Each row below holds a small network's activations on one input, seen along a few directions.
Each table varies a few parts of the input and shows all the possible inputs, shuffled.
A made-up example of a description, with smaller parts first: ring(5) and (point or line(9) or (values(3) and line(4))).
Shared parts are said once, and a part with two or three values counts as separate values.
(in the rows, 128 means zero)

Other details of the inputs vary at random and push rows far along two fixed directions, the same in every table; ignore that.

Table:
x1: [131 155 122 156 108 127 136 137 162 108 148 183 116 125 124  96 179]
x2: [ 77  87 150 122  71 153 139 161 140 156  80 123 161  99 163 194 129]
x3: [126 150 127 161  93 133 142 144 169 105 138 198 129 112 132 102 204]
x4: [131 125 125 133 124 115 134 122 111 139 120 119 137 124 129 146 127]
x5: [ 84 102 129 128  75 156 144 155 159 138 118 131 166  91 136 145 188]
x6: [157 147 112 125 172 120 117 105 122  97 173 133  95 148 116  78 117]
x7: [136 106 134 112 142 111 109 106 120 152 104  78 120 150 136 140  62]
x8: [125  92 134  87 148 121 132 106  88 153 119  81 151 116 112 159  77]
x9: [163 174 122 153 156 114 124 113 148  92 157 158 102 143 111  76 151]
x10: [131 130 133 129 128 120 129 120 130 140 140 127 123 135 129 114 120]
x11: [ 78  79 137  89  86 173 145 164 104 153 103 113 177  98 133 182 142]
x12: [123 144 115 153 114 135 146 145 148 109 132 160 139 110 128 128 199]
x13: [177 166 130 143 162 107 101 128 133  96 136 138  74 179 138  86  93]
x14: [127 120 143  99 138 136 123 132  92 157 117  70 141 139 119 156  76]
x15: [131 123 106 133 140 134 141 130 118 104 140 144 133 118 122 129 161]
x16: [160 164 122 136 174 111 117 105 133 109 164 123  91 157 113  76 116]
x17: [132 127 110 130 139 132 135 133 123 107 138 150 133 112 118 118 156]
x18: [116 124 124 145  95 141 134 139 155 124 132 149 134 118 136 112 172]
x19: [174 181 129 159 171 121 110 102 111  98 164 130  73 169 131  71  92]
x20: [140 119 135 107 172 103 120 103  85 160 115  65 133 134 107 149  63]
x21: [112 116 135 124 107 121 126 135 152 143 106 140 131 127 136 151 123]
x22: [ 89  86 139 118  84 129 132 154 137 168  73 129 167  95 143 195 140]
x23: [137 155 119 163 116 123 133 140 148 108 136 182 121 120 128 100 185]
x24: [126 136 132 149  99 127 127 142 172 115 113 184 126 120 140 129 178]
x25: [134 134 141 122 117 135 125 140 108 138 122 116 121 138 134 130 113]
x26: [135 126 141 106 164 131 120 105  81 157 125  51 129 143 122 148  37]
x27: [129 120 137  98 160 106 121 103 102 157 126  67 132 139 107 143  58]
x28: [ 89  86 134 120  85 129 138 149 133 164  78 123 167 103 150 203 143]
x29: [114 120 109 133 102 153 134 140 153  99 150 159 137 109 131 103 188]
x30: [134 111 140 103 149 105 114 106 116 161 108  86 118 150 135 146  55]
x31: [122 128 114 122 128 135 135 128 138 106 151 151 126 117 115 112 151]
x32: [158 163 115 138 177 139 113 104 104  84 170 134  92 159 123  78 101]
Description of these inputs: line(4) and (values(2) or line(6)).
- Changing only the line(4) part turns x5 into x18. The same change can be made to x16. Which row results? => x10
- Which other rows agree with x32 in the line(4) part? List them by row number. => x6, x8, x11, x15, x17, x29, x31
- Change only the values(2) part in x26. List by row number the other rows that result. => x14

Table:
x33: [120 146 132 125  90 166 136 158 138 116 172 154 125 126 130  83 182]
x34: [174 126 134 121 195  65  95  48 114 137 139 101  79 167 129 104  20]
x35: [ 75  64 134  85 106 170 141 118  98 164 138  70 158 107 146 164  89]
x36: [167 135 121 102 198  61 118  81 132 132 140 108 110 142  81 109  85]
x37: [112  93 123  94 134  85 150 126 102 180  90  88 179  88  93 207 120]
x38: [182 147  90 134 209  49 102  75 106 115 126  99 105 158 105 129  89]
x39: [133 180 133 166 130 156 128 169 129 105 120 189 115 132 141 128 182]
x40: [120 148 129 157 105 147 108 156 206  97 126 176  95 156 161  92 140]
x41: [106 116  92 125 125 156 141 133 163  91 164 141 131 120 123  93 206]
x42: [182 133  94 114 217 113 110  87  89  84 161  79 108 157 100  93  86]
x43: [123 120 122 142  78 141 110 148 194 109 132 177 111 138 155  77 169]
x44: [139 163 147 151 127 112 126 151 127 137 102 146 111 148 122 153 123]
x45: [118 128 115 150 108 143 117 107 186  95 160 186 100 128 140  71 157]
x46: [ 78  91 144  84  99 171 154 124  98 164 151  95 169  97 120 152 114]
x47: [104 168 140 131 103 178 135 168 152 109 156 157 117 137 141 108 165]
x48: [120 142 103 119 134 151 150 134 152  98 183 146 132 113  99  82 200]
x49: [166 142 147 109 186  70 115  64 104 142 147 110  92 154  98  99  36]
x50: [191 190 121 179 174  93  99 121 141  93 119 155  63 198 150 108  99]
x51: [102 102 120 124 105 180 146 133 104 106 136 133 155  91 146 151 150]
x52: [ 89  75 110 104 113 127 125 121 180 131 119 118 147 105 117 134 156]
x53: [120 133 109 121 128 127 134 123 183 109 156 165 129 113  93  85 187]
x54: [167 155 132 116 185 136 128  87  62 102 181 103 111 144  95  90  67]
x55: [113 104 116 146  97 113 146 124 126 139 100 156 148 105 144 174 146]
x56: [ 95 117 168 113  87 125 134 155 161 166  86 146 143 116 135 179 123]
x57: [115  98  93 132 144 123 139 138 113 119 103 130 165  94 123 171 174]
x58: [115 109 120 103 124 151 154 145 112 120 144 115 180  83  96 148 166]
x59: [102  90 162 116  93 119 119 147 166 167  66 119 139 128 167 195  87]
x60: [104  72 139  94  99 166 130 149  70 143  94  65 162 116 151 173  96]
x61: [159 148 111 175  94 106 126 149 156 103 110 193 107 147 156 114 192]
x62: [107  87 117 113 129  86 131 113 168 135 106 133 147 105 124 154 156]
x63: [137 151  96 150 156 121 147 146 131  97 143 178 147 102 101 117 211]
x64: [132 161 118 179 121 160 119 173 140  90 102 184 107 131 170 140 175]
x65: [108  91 156  80  97 162 139 149  60 160 115  67 175  99 120 176  95]
x66: [109  99 159 104  76 110 137 146 147 175  94 144 152 107 128 153 137]
x67: [182 177 141 185 189  71 101  47 127 167 140   8  98 178 129  77  47]
x68: [ 93 114 165  87 108 172 136 159  76 152 101  70 166 111 129 197  82]
x69: [176 199 146 172 165  85 129  75 130 168 157  38 108 145  98  79  83]
x70: [155 130 130 154 101 100 112 132 187 109 123 193  98 147 159  88 165]
x71: [101 112 148 100  72 139 123 144 151 159 125 135 154 119 123 121 138]
x72: [192 181 127 160 149  82 116 122 111 114 137 160  84 168 107  86 128]
x73: [184 156 129 129 193 101 108 111  52 135 134  98  98 162 112 109  61]
x74: [141 153  96 175 139 143 130 125 118  80 140 192 109 116 143 113 175]
x75: [103 151 125 152 101 183 129 175 170  87 141 158  99 147 170 102 167]
x76: [153 158 149 107 170 109  98 109 127 139 138  89  90 183 110 100  24]
x77: [ 76  84 148  84  91 146 140 111 131 172 123 112 164  98 114 149 101]
x78: [ 87  67 137  83  88 159 129 151 101 169 118  55 153 122 156 159  89]
x79: [126 161 125 162 116 184 130 174 147  64 130 165 108 137 163 111 170]
x80: [105  97 145 108 111 106 156 115  82 189  97 109 168  94 111 202  94]
x81: [113  78 128 116 113 135 126 148  68 166  66  90 160 118 158 190 103]
x82: [132 160 116 166 133 146 148 134 113 100 151 201 132 104 120 110 189]
- What is each input in this table made of? => values(2) and (point or (line(4) and ring(6)))
- Changing only the values(2) part turns x58 into x42. The same change can be made to x36. Which row results? => x62
- Changing only the values(2) part turns x71 into x43. The same change can be made to x80. Which row results? => x55
- Change only the ring(6) part in x54. List by row number the other rows that result. => x46, x49, x77, x80, x82

Table:
x83: [127 128 126 126 124 141 133 134 116 120 136 138 129 125 127 123 136]
x84: [124 129 128 125 127 139 127 133 133 117 130 135 127 127 129 127 130]
x85: [123 126 124 133 121 131 125 128 142 128 127 129 123 133 139 123 134]
x86: [124 133 131 121 121 143 129 140 126 120 136 135 125 130 127 123 131]
x87: [132 141 132 140 125 119 134 129 131 132 123 137 130 125 124 135 138]
x88: [124 124 123 125 128 130 125 132 138 121 127 138 125 133 132 129 133]
x89: [ 92  75 144  86 120 136 138 127  80 185  90  51 179  99 126 203  74]
x90: [128 130 117 136 133 126 133 131 128 123 128 130 131 124 128 132 144]
x91: [124 129 131 134 120 139 127 129 138 123 131 126 126 128 137 121 132]
x92: [180 159 134 130 191  85  97  81 103 134 144  84  79 183 117  91  32]
x93: [120 119 120 114 131 124 138 113 139 129 153 127 140 111 104 110 146]
x94: [128 129 131 136 117 125 123 129 144 132 122 129 125 131 135 121 133]
x95: [127 138 127 131 128 142 134 137 114 125 137 129 133 124 123 124 142]
x96: [130 128 130 127 125 124 124 134 140 126 121 139 126 131 129 127 133]
x97: [134 134 125 137 129 120 130 131 130 127 122 130 132 124 124 131 144]
x98: [127 124 123 130 130 136 130 128 123 116 130 137 130 122 130 127 135]
x99: [127 134 136 130 122 122 127 133 141 132 122 145 122 130 130 130 129]
x100: [127 120 117 130 131 126 128 127 128 119 128 139 127 126 132 131 138]
x101: [134 124 124 131 126 119 126 128 131 124 122 140 129 125 130 130 139]
x102: [131 131 130 134 123 118 130 127 132 129 122 147 126 126 130 132 134]
x103: [124 133 134 130 116 141 130 135 130 125 137 126 125 131 135 117 132]
- What is each input in this table made of? => point or (line(4) and line(5))
- Start at x99 and move only the line(5) part, one step at a time. The first step leads to x96. Which rows follow, in order? => x88, x84, x86
